These are the activations of a small neural network, seen along a few directions. Each row is one input.
Each table varies a few parts of the input and shows all the possible inputs, shuffled.
A made-up example of a description, with smaller parts first: one of 5 places around a ring, together with either a single point or (one of 2 separate values, together with one of 4 places along a line) or one of 9 places around a ring.
Shared parts are said once, and a part with two or three values counts as separate values.

Other details of the inputs shift rows strongly along two fixed directions, in all tables alike. That doesn't count.

A family of inputs:
r1: [-0.23 -0.28 -2.04 -0.98  0.43  0.50 -0.63  0.46  0.04  0.91 -1.71]
r2: [-0.06  0.35  1.07  0.19 -0.08 -0.16  0.00  0.11 -1.26  0.21 -0.14]
r3: [-0.09 -0.07  0.32 -0.01 -0.20  0.20  0.11 -0.25  0.04 -0.29  0.23]
r4: [-0.11 -0.12  0.37 -0.03 -0.18  0.09  0.10 -0.29  0.05 -0.41  0.23]
r5: [-0.04  0.01  1.96  0.65 -0.60 -0.10  0.59 -0.83  0.18 -1.30  1.63]
r6: [ 0.07  0.27  2.02  0.72 -0.39  0.01  0.73 -0.63  0.25 -1.25  1.62]
r7: [ 0.00  0.13  0.86  0.28 -0.14  0.03  0.30 -0.43  0.25 -0.76  0.60]
r8: [-0.21 -0.19 -2.24 -1.03  0.63  0.43 -0.64  0.56  0.13  0.99 -2.05]
r9: [-0.06 -0.08 -1.77 -0.86  0.42  0.60 -0.58  0.68 -0.35  1.08 -1.65]
r10: [-0.20 -0.10 -1.98 -0.91  0.53  0.55 -0.48  0.57  0.10  1.01 -1.79]
r11: [-0.07  0.28 -0.53 -0.41  0.25  0.15 -0.53  0.55 -1.35  1.15 -1.44]
r12: [-0.08  0.06 -0.93 -0.47  0.31  0.42 -0.16  0.35  0.04  0.49 -0.93]
r13: [-0.17 -0.06  0.33 -0.02 -0.14  0.27  0.18 -0.13  0.11 -0.26  0.30]
r14: [ 0.00 -0.09 -0.96 -0.53  0.20  0.36 -0.39  0.19 -0.17  0.40 -0.93]
r15: [-0.17  0.02  0.27  0.05  0.03  0.25  0.31 -0.15  0.39 -0.36  0.24]
r16: [-0.04 -0.05 -0.59 -0.37  0.05  0.34 -0.21  0.10 -0.15  0.26 -0.60]
r17: [-0.17  0.00  0.22  0.01  0.02  0.18  0.19 -0.28  0.48 -0.46  0.22]
r18: [ 0.02  0.07  0.32  0.03  0.06  0.09  0.10 -0.24  0.20 -0.50  0.12]
r19: [-0.05 -0.03 -1.19 -0.63  0.46  0.30 -0.34  0.35  0.07  0.42 -1.22]
r20: [-0.07  0.42  0.59  0.05  0.00  0.10 -0.12  0.38 -1.38  0.70 -0.51]
r21: [ 0.01 -0.04 -0.52 -0.34  0.07  0.35 -0.23  0.09 -0.16  0.20 -0.53]
r22: [-0.01 -0.02  0.71  0.13 -0.24  0.05  0.17 -0.36 -0.04 -0.59  0.47]
r23: [-0.07  0.03 -0.17 -0.21  0.16  0.13  0.01  0.01  0.16 -0.16 -0.35]
r24: [-0.04 -0.05  0.39 -0.03 -0.14  0.07  0.09 -0.16 -0.09 -0.38  0.16]
r25: [-0.18 -0.08 -0.63 -0.42  0.25  0.18 -0.10  0.11  0.24  0.08 -0.70]
r26: [-0.05 -0.06 -1.97 -0.89  0.61  0.48 -0.62  0.52  0.03  0.87 -1.84]
r27: [ 0.02  0.17  1.96  0.70 -0.39 -0.17  0.65 -0.79  0.34 -1.44  1.53]
r28: [-0.08  0.00  2.52  0.87 -0.69 -0.25  0.80 -1.05  0.39 -1.77  2.22]
r29: [-0.19 -0.23 -1.19 -0.70  0.24  0.30 -0.37  0.32 -0.09  0.52 -1.16]
r30: [ 0.08  0.16  2.03  0.71 -0.56  0.01  0.60 -0.67 -0.02 -1.22  1.67]
r31: [-0.04  0.00 -0.14 -0.18 -0.06  0.32 -0.04  0.04 -0.16  0.06 -0.22]
r32: [-0.13  0.04  1.60  0.55 -0.30 -0.13  0.59 -0.76  0.60 -1.36  1.37]
r33: [ 0.03  0.25  1.98  0.73 -0.44 -0.03  0.73 -0.70  0.30 -1.29  1.60]
r34: [ 0.00  0.12 -0.18 -0.15  0.15  0.31  0.02  0.02  0.11 -0.04 -0.26]
r35: [-0.14 -0.07  1.62  0.46 -0.43 -0.12  0.53 -0.66  0.29 -1.22  1.37]
r36: [ 0.09  0.08  2.08  0.69 -0.54 -0.15  0.57 -0.81  0.06 -1.40  1.68]
r37: [-0.09  0.02  0.58  0.15 -0.10  0.05  0.24 -0.38  0.35 -0.61  0.41]
r38: [-0.23 -0.08 -1.22 -0.59  0.38  0.43 -0.22  0.27  0.33  0.46 -1.02]
r39: [-0.24 -0.22 -2.01 -0.96  0.42  0.59 -0.56  0.56 -0.02  1.03 -1.68]
r40: [-0.09 -0.01  0.90  0.22 -0.34  0.15  0.32 -0.35  0.03 -0.56  0.73]
r41: [-0.07  0.02 -1.15 -0.53  0.34  0.39 -0.30  0.27  0.09  0.47 -1.10]
r42: [-0.08  0.31 -0.52 -0.39  0.24  0.20 -0.51  0.58 -1.38  1.20 -1.42]
r43: [-0.24 -0.17 -1.98 -0.89  0.57  0.45 -0.53  0.42  0.32  0.76 -1.69]
r44: [ 0.03  0.12  0.29  0.05  0.03  0.19  0.12 -0.21  0.19 -0.39  0.15]
r45: [-0.15  0.04  1.57  0.49 -0.27 -0.14  0.62 -0.67  0.58 -1.31  1.32]
r46: [ 0.03  0.46  2.73  0.91 -0.54 -0.39  0.49 -0.53 -1.10 -0.78  1.35]
r47: [-0.12 -0.03  0.40  0.01 -0.20  0.25  0.17 -0.10 -0.05 -0.19  0.26]
r48: [-0.08  0.08  0.99  0.32 -0.21  0.05  0.40 -0.49  0.38 -0.79  0.79]
r49: [-0.18 -0.15 -0.46 -0.33  0.02  0.32 -0.11 -0.04  0.14  0.06 -0.34]
r50: [-0.07 -0.19 -1.89 -0.97  0.48  0.43 -0.66  0.61 -0.28  0.94 -1.81]
r51: [-0.12 -0.13 -2.30 -1.08  0.51  0.67 -0.72  0.85 -0.37  1.41 -2.14]
r52: [ 0.01  0.53  2.40  0.81 -0.48 -0.20  0.43 -0.30 -1.20 -0.42  1.08]
r53: [ 4.10 -1.42 -4.35  5.32 -0.16 -9.60 -0.99  3.38  2.48  5.86  6.13]
r54: [-0.02 -0.05 -0.17 -0.20 -0.05  0.23 -0.11 -0.07 -0.10 -0.04 -0.26]
Description of these inputs: one of 6 places along a line, together with either a single point or (one of 2 separate values, together with one of 4 places along a line).
- Changing only the place on the line of 6 turns r3 into r47. The same change can be made to r42. Which row results? => r20
- Changing only the place on the line of 6 turns r10 into r37. The same change can be made to r34. Which row results? => r26
- Which other rows does r51 become when the place on the line of 6 takes its other values? List them by row number. => r16, r22, r24, r31, r54
- Which other rows does r1 become when the place on the line of 4 takes its other values? List them by row number. => r5, r14, r54
- Which other rows does r12 become when the choice among 2 separate values takes its other values? List them by row number. => r51
- List by row number the other rows that have the place on the line of 6 in common with r45. => r2, r19, r23, r24, r25, r29, r35, r50

A family of inputs:
r55: [-0.55  0.08 -2.16 -0.82  1.96 -1.22 -0.90  0.61  0.10  0.65 -3.35]
r56: [ 2.05 -0.92  2.56  4.54 -2.38 -3.45  1.45 -0.14  2.26 -0.01  8.95]
r57: [ 2.60 -0.37 -3.85  1.76  1.63 -5.18 -1.23  1.56  2.30  1.89  0.35]
r58: [ 1.54  1.68 -2.35  0.88  1.26 -2.24 -1.74  2.60 -3.63  5.21 -3.09]
r59: [ 1.32 -1.33  2.77  4.27 -2.60 -4.02  1.65  0.11  1.48  0.41  8.02]
r60: [-2.05 -1.04  0.82 -1.91 -1.27  1.90 -0.11 -0.98 -0.89 -0.85 -0.74]
r61: [ 0.51 -1.05 -4.01 -1.46 -0.45  1.61 -1.09  0.37  0.91  0.83 -1.05]
r62: [-0.10  0.15  2.16 -1.17 -1.40  2.36 -0.73  0.15 -5.03  0.31 -0.99]
r63: [-1.23  0.46 -1.99 -1.01  1.87 -0.61 -0.58  1.21  0.17  1.77 -3.58]
r64: [-0.74  1.88  3.23 -0.78  0.93  3.50  1.61 -1.89  1.28 -4.44 -0.83]
r65: [-1.35  2.23  3.80 -0.51  1.08  4.09  2.08 -1.39  1.01 -3.22 -0.47]
r66: [-1.94 -1.07  3.66 -1.61 -1.63  2.59  0.45 -3.10 -1.13 -4.12  0.45]
r67: [-1.48  1.49  1.21 -0.85  1.22  2.17  1.49  0.11  0.43 -0.57 -2.28]
r68: [ 1.43 -2.18 -5.84 -1.32 -0.21 -1.50 -2.34  0.75  0.75  2.12 -1.40]
- Changing only one part turns r65 into r56. The same change can be made to r55. Which row results? => r66
- What is each input in this table made of? => one of 2 separate values, together with either a single point or one of 6 places around a ring
- Which other rows does r60 become when the choice among 2 separate values takes its other values? List them by row number. => r63
